A small network was shown many inputs. Here are its activations along a few directions, one row for each input.
In each table, some parts of the input vary, and every possible input appears once, in random order.
A made-up example of a description, with smaller parts first: one of 2 separate values, together with either a single point or one of 11 places around a ring or (one of 6 places along a line, together with one of 8 places around a ring).
Shared parts are said once, and a part with two or three values counts as separate values.
In the rows, 128 means zero.

Other details of the inputs vary at random and push rows far along three fixed directions, the same in every table; ignore that.

A family of inputs:
r1: [124 140 106 129 143 137 135 114 118 117 102]
r2: [123 137 102 125 136 146 119 110 123 135 119]
r3: [142 112 131 119 120 121 137 140 128 118 143]
r4: [110 114 143 133 103 114 119 148 139 134 145]
r5: [149 116 147 124 128 114 143 138 126 131 142]
r6: [110 109 140 137 103 100 104 148 141 142 157]
r7: [135 137 113 116 130 131 142 132 124 111 121]
r8: [122 132 124 122 123 134 132 131 130 127 126]
r9: [137 121 133 122 121 122 144 148 129 113 137]
r10: [130 132 101 125 145 138 130 104 115 117 105]
r11: [179 175 156 134 164 182 149 113 104 194 109]
r12: [105 132 108 139 132 122 105 110 127 140 115]
r13: [129 148 101 122 143 133 132 117 116 119 105]
r14: [142 107 135 117 126 127 155 131 132 111 135]
r15: [ 90 137 111 141 119 126  97 120 134 144 117]
r16: [132 130 117 122 129 125 129 127 128 129 134]
r17: [103 125 126 131 106 123 105 135 133 136 132]
r18: [136 105 140 124 125 113 144 131 129 115 134]
r19: [101 122 118 128 113 117 116 129 136 121 124]
r20: [149 157 222 163 143 140  92 131 152 188 167]
r21: [121 141 102 124 138 143 122 109 128 136 120]
r22: [135 110 142 124 120 119 143 138 123 111 127]
r23: [101 126 129 137 115 108 107 127 132 137 122]
r24: [139 102 138 120 120 127 145 134 131 114 138]
r25: [135 123 110 119 135 140 144 124 128 112 128]
r26: [149 112 147 124 125 118 138 139 122 130 141]
r27: [ 85 167 132 156 131 122  62 120 154 122 133]
r28: [140 127 112 122 141 126 141 125 120 112 124]
r29: [134 105 135 124 124 125 146 134 134 115 139]
r30: [145 121 134 121 129 121 153 143 122 108 129]
r31: [124 146 110 128 135 133 118 119 115 132 109]
r32: [139 129 129 122 131 146 146 125 121 123 115]
Description of these inputs: one of 2 separate values, together with either a single point or (one of 3 separate values, together with one of 5 places around a ring).
Question: Changing only the choice among 2 separate values turns r12 into r1. The same change can be made to r28. Which row results?
Answer: r30

A family of inputs:
r33: [ 96 118 117 135 110 103 102 131 136 123 131]
r34: [138 109 132 120 122 118 147 137 125 116 129]
r35: [146 117 146 127 128 126 148 135 126 124 131]
r36: [124 128 132 134 128 124 123 127 127 139 126]
r37: [126 125 162 139 115 118 116 146 136 160 146]
r38: [130 120 161 139 119 113 118 140 133 151 143]
r39: [158 116 151 126 138 138 147 126 130 133 145]
r40: [126 147 118 131 139 145 126 118 122 144 113]
r41: [135 121 149 129 119 126 137 142 131 137 137]
r42: [103 124 100 128 118 113 109 121 125 121 117]
r43: [ 94 119 123 139 105 116  89 126 145 151 145]
r44: [109 142 112 134 127 133 108 121 126 141 117]
r45: [136 134 114 124 140 139 138 116 115 132 109]
r46: [157 102 108 100 131 139 178 131 124  80 132]
r47: [162 127 159 128 136 148 148 130 130 152 148]
r48: [107 133 126 132 118 118 109 133 138 122 133]
r49: [134 134 134 132 135 128 128 126 123 134 128]
r50: [134 144 115 129 146 138 129 114 120 128 114]
r51: [132 119 148 130 121 130 125 133 142 130 152]
r52: [118 104 126 124 109 104 128 139 130 113 135]
r53: [102 138 106 132 123 126 107 123 131 133 118]
r54: [108 113 147 140 106  98 102 143 139 139 147]
r55: [131 102 131 121 120 120 137 130 132 126 141]
r56: [143 129 155 128 129 132 141 140 131 127 139]
r57: [118 135 107 125 128 132 123 122 121 135 115]
r58: [141 147 118 128 150 144 133 113 117 131 111]
r59: [134 153 120 128 145 150 129 117 123 126 113]
r60: [135 136 118 130 148 148 129 106 127 145 121]
r61: [105 143 108 131 127 127 106 122 134 119 121]
r62: [137 153 118 129 144 148 128 118 118 139 114]
r63: [119 149 114 131 136 139 115 118 128 125 116]
r64: [154 132 158 128 133 137 148 140 125 143 139]
r65: [124 141 111 127 142 133 124 115 127 111 114]
r66: [136 132 138 133 134 133 132 124 123 142 123]
r67: [132 148 117 128 141 147 133 117 122 140 112]
r68: [136 145 117 127 148 142 134 114 122 114 113]
r69: [150 113 137 119 130 127 158 135 120 119 128]
r70: [148 124 151 127 133 129 145 134 128 116 135]
r71: [125 118 144 130 120 114 123 138 135 112 139]
r72: [120 136 107 124 129 134 126 121 121 134 113]
r73: [125 123 147 132 113 116 121 144 134 136 144]
r74: [137 121 148 127 127 121 136 136 133 113 136]
r75: [159 121 146 118 131 140 163 139 117 132 129]
r76: [110 110 153 141 112 110  99 134 147 142 156]
r77: [100 130 101 128 115 119 106 124 126 132 118]
r78: [123 150 113 130 137 138 117 119 125 138 116]
r79: [112  85  76  98 112  94 156 142 134  15 125]
r80: [115 133 104 124 125 130 122 123 121 129 116]
Question: Changing only one part turns r60 into r43. The same change can be made to r58. Which row results?
Answer: r62
Question: Changing only one part turns r33 into r53. The same change can be made to r66. Which row results?
Answer: r44
Question: What is each input in this table made of?
Answer: one of 2 separate values, together with one of 4 places along a line, together with either a single point or one of 5 places around a ring
Question: Which other rows does r54 become when the place on the ring of 5 takes its other values? List them by row number.
Answer: r38, r49, r50, r58
Question: Which other rows does r78 become when the place on the ring of 5 takes its other values? List them by row number.
Answer: r37, r62, r64, r73
